Each row below holds a small network's activations on one record, seen along a few directions.
Records have a field called POTAL. Each example row is followed by its value.
Other fields move the rows too, some of them a lot.
0.92, -2.16, 0.38, -1.33, 6.62, -2.43, 2.04, 1.49, -2.10, 0.27  nizun
0.13, 0.01, 2.58, 0.35, -0.69, -1.66, 1.45, -0.56, -1.15, 1.36  bodum
2.60, -1.70, -1.59, 1.86, 5.01, -3.25, 0.38, 0.61, -2.20, 1.59  dakuv
0.99, 0.87, 0.82, -1.46, -3.67, 0.50, 0.35, -1.47, -1.80, 0.68  begar
0.14, -1.14, -0.39, -0.06, 2.51, 0.11, -2.26, 0.78, 0.65, -1.26  tanel
0.56, 0.59, -1.49, 1.38, -4.97, 3.04, 1.46, 0.56, -0.10, -0.43  tik
0.56, 0.50, -1.97, 2.68, 3.25, 0.09, 1.15, -0.84, -1.82, 1.62  dakuv
-1.43, -0.69, 1.24, -0.72, -4.69, 5.16, -0.72, -1.63, 0.14, -0.92  teb
-0.68, -1.13, 0.45, 0.82, 3.29, -3.78, -0.59, 0.69, -1.88, -2.19  zuza
-0.29, -0.54, -2.60, -2.36, -2.09, 2.27, -0.53, -0.06, 1.29, -0.03  tozud
0.18, -0.98, -0.33, -0.23, 2.93, 0.02, -2.12, 0.90, 0.54, -1.27  tanel
-1.23, 0.96, -0.93, 1.70, -5.07, 3.69, -2.08, 1.19, 0.90, 0.57  keta
1.07, -1.31, -1.14, -1.91, -6.42, 4.56, -1.94, 0.97, 0.35, 0.70  tozud
-0.35, -0.01, -2.10, -0.75, -1.40, -0.35, -2.04, 0.48, -0.55, -1.62  datav
-1.42, -0.35, 0.44, -0.05, -4.83, 5.17, -0.04, 1.23, 1.46, 1.63  zuva
-1.38, -0.97, 1.95, -1.37, -5.64, 5.36, -1.49, 0.03, -0.56, -0.74  teb
0.86, -1.32, 0.80, 0.11, 1.72, 1.97, 1.76, -0.12, -2.13, 0.83  nizun
-2.29, -0.67, -1.38, 0.50, -0.61, -1.26, 0.04, -1.10, 1.79, 0.22  vik
-0.72, -1.03, 0.34, 0.92, 3.41, -3.84, -0.64, 0.74, -1.88, -2.12  zuza
-2.03, -0.72, 0.73, -0.44, -3.30, 3.37, -2.61, 0.08, -1.46, 1.68  gaf
-0.43, -1.19, -0.78, -2.43, -0.62, -1.18, 0.61, 0.54, -1.88, -0.77  begar
2.60, 0.20, 1.73, -1.00, 0.90, -2.11, -0.08, -0.23, 1.70, -1.46  tum
-0.50, -1.54, 0.89, 1.42, 4.79, -2.81, 0.71, 1.62, 0.53, -1.02  lifes
-0.78, 2.03, 1.02, -1.07, -2.90, 2.39, -0.35, -0.04, 1.50, -1.79  tum
-0.83, 0.33, -0.84, 1.46, -5.80, 3.85, -2.49, 1.63, 0.89, 0.59  keta
-0.71, -0.25, 1.38, 2.83, -0.22, 2.18, 0.35, -0.04, 0.43, -0.53  lifes
0.74, -1.32, 1.85, -0.22, 5.41, -6.83, 2.41, -0.19, -0.57, 0.90  bodum
1.78, 0.59, -0.89, -0.89, 0.87, -3.29, -1.86, -0.18, -0.40, -0.85  datav
0.42, -0.01, -2.44, 0.80, 1.16, -1.72, 2.66, 0.60, 0.60, -1.21  tik
1.11, -0.69, 0.32, -0.77, 3.96, -3.28, 1.38, 0.69, 2.35, 1.78  zuva
-0.26, 0.14, 1.67, -0.75, -1.08, 0.31, -2.38, -0.50, -1.36, 2.39  gaf
-2.31, -0.21, -0.21, 0.92, -6.61, 3.39, -1.52, -0.41, 0.78, 1.04  vik

Which value of POTAL does each new row have?
-0.52, 2.78, -1.22, -0.65, -1.88, 0.56, -1.42, -0.99, -0.16, -1.13  datav
-1.31, -0.26, -0.13, 0.42, -3.96, 4.87, 0.55, 0.26, 1.83, 1.59  zuva
-0.65, 1.56, 0.50, -2.63, -2.01, -0.01, 0.33, 0.19, -2.12, -0.21  begar
-0.37, -2.36, 0.45, -0.29, -1.33, 0.70, -2.62, -0.23, -1.22, 1.67  gaf
-2.10, -0.45, -0.07, 0.18, -2.22, 2.84, -1.88, -1.53, -1.07, 1.49  gaf
2.20, -1.48, -1.13, 1.61, 3.27, -1.84, -0.05, 1.59, -2.58, 1.63  dakuv
-1.04, -1.70, 0.21, -1.03, 1.29, 0.03, 0.61, -2.12, 1.24, -1.48  teb
0.79, 0.97, 1.68, 2.24, 1.01, -2.18, -0.27, -1.91, -1.29, -0.65  zuza
-1.59, -1.89, 0.52, -0.23, 2.89, -3.68, 2.19, 0.37, -0.82, -0.03  bodum
-0.53, -1.73, -0.41, 0.89, -2.93, -0.82, -1.17, -0.61, 0.94, 1.11  vik
-1.02, 1.44, 0.49, -0.83, 0.28, 1.10, 1.25, 0.76, 2.01, 1.45  zuva
-0.37, 0.60, -1.70, 0.60, -6.15, 3.83, -2.21, -0.94, -0.71, -0.76  datav
-0.49, -1.30, 0.64, 1.89, 5.15, -2.69, 1.11, 0.64, 0.86, -1.18  lifes
0.55, -0.87, 0.35, 0.20, 2.41, 2.07, 2.14, -0.46, -2.13, 0.80  nizun
-0.49, 1.26, 2.21, 1.22, 3.45, -1.48, 0.53, 1.56, 0.14, -0.66  lifes
-0.03, 2.75, -0.84, 0.27, -0.78, -0.19, 2.00, 1.30, 0.08, -0.68  tik
1.18, 2.15, -0.46, 0.09, -4.20, 1.63, -1.98, -1.70, -0.06, -0.25  datav
-0.68, 1.44, 1.79, 1.61, 4.04, -1.63, 0.84, 0.73, 0.56, -0.58  lifes
-0.67, 0.49, -1.60, -1.62, -7.58, 7.05, -1.48, -0.17, 0.73, 0.62  tozud
0.83, -2.16, 1.89, 2.18, 0.97, -0.37, -0.45, 1.49, -0.25, -0.40  lifes
-0.26, -0.18, 0.62, 0.54, -2.93, 4.87, -3.07, 0.90, -0.13, -0.57  tanel
-2.66, 0.26, -0.34, 0.89, -6.09, 3.33, -1.23, -0.47, 0.76, 0.89  vik
-0.05, -0.48, 0.21, 0.70, -2.88, 4.61, -3.28, 0.58, 0.11, -0.42  tanel
-0.58, 2.81, -0.88, -0.83, -2.42, 0.78, -1.96, -0.07, -0.54, -1.18  datav
1.71, -1.39, -1.97, -1.32, -4.17, 2.83, -0.91, -0.71, 0.83, 0.52  tozud
0.88, -0.75, -2.02, 0.89, 7.39, -4.30, 0.75, 1.77, -2.26, 0.90  dakuv
-0.50, 2.22, -0.64, -3.02, -3.72, 3.57, -1.15, 0.85, 0.71, 0.55  tozud
-0.95, 0.24, -0.98, -0.28, -4.13, 2.84, 1.21, -2.66, -1.40, 0.14  begar
0.64, 0.26, 2.04, -0.57, -1.62, 1.66, -0.11, -2.75, 0.43, -0.07  teb
-2.01, 1.28, 0.18, -0.90, 1.71, -0.28, -1.17, -1.57, -0.55, 1.58  gaf
1.21, 1.76, -0.56, -1.76, -5.51, 4.41, -1.10, -1.03, 1.18, 1.32  tozud
0.46, -1.13, 0.88, -1.35, 4.68, -4.73, -1.58, -0.06, -0.96, 1.73  gaf
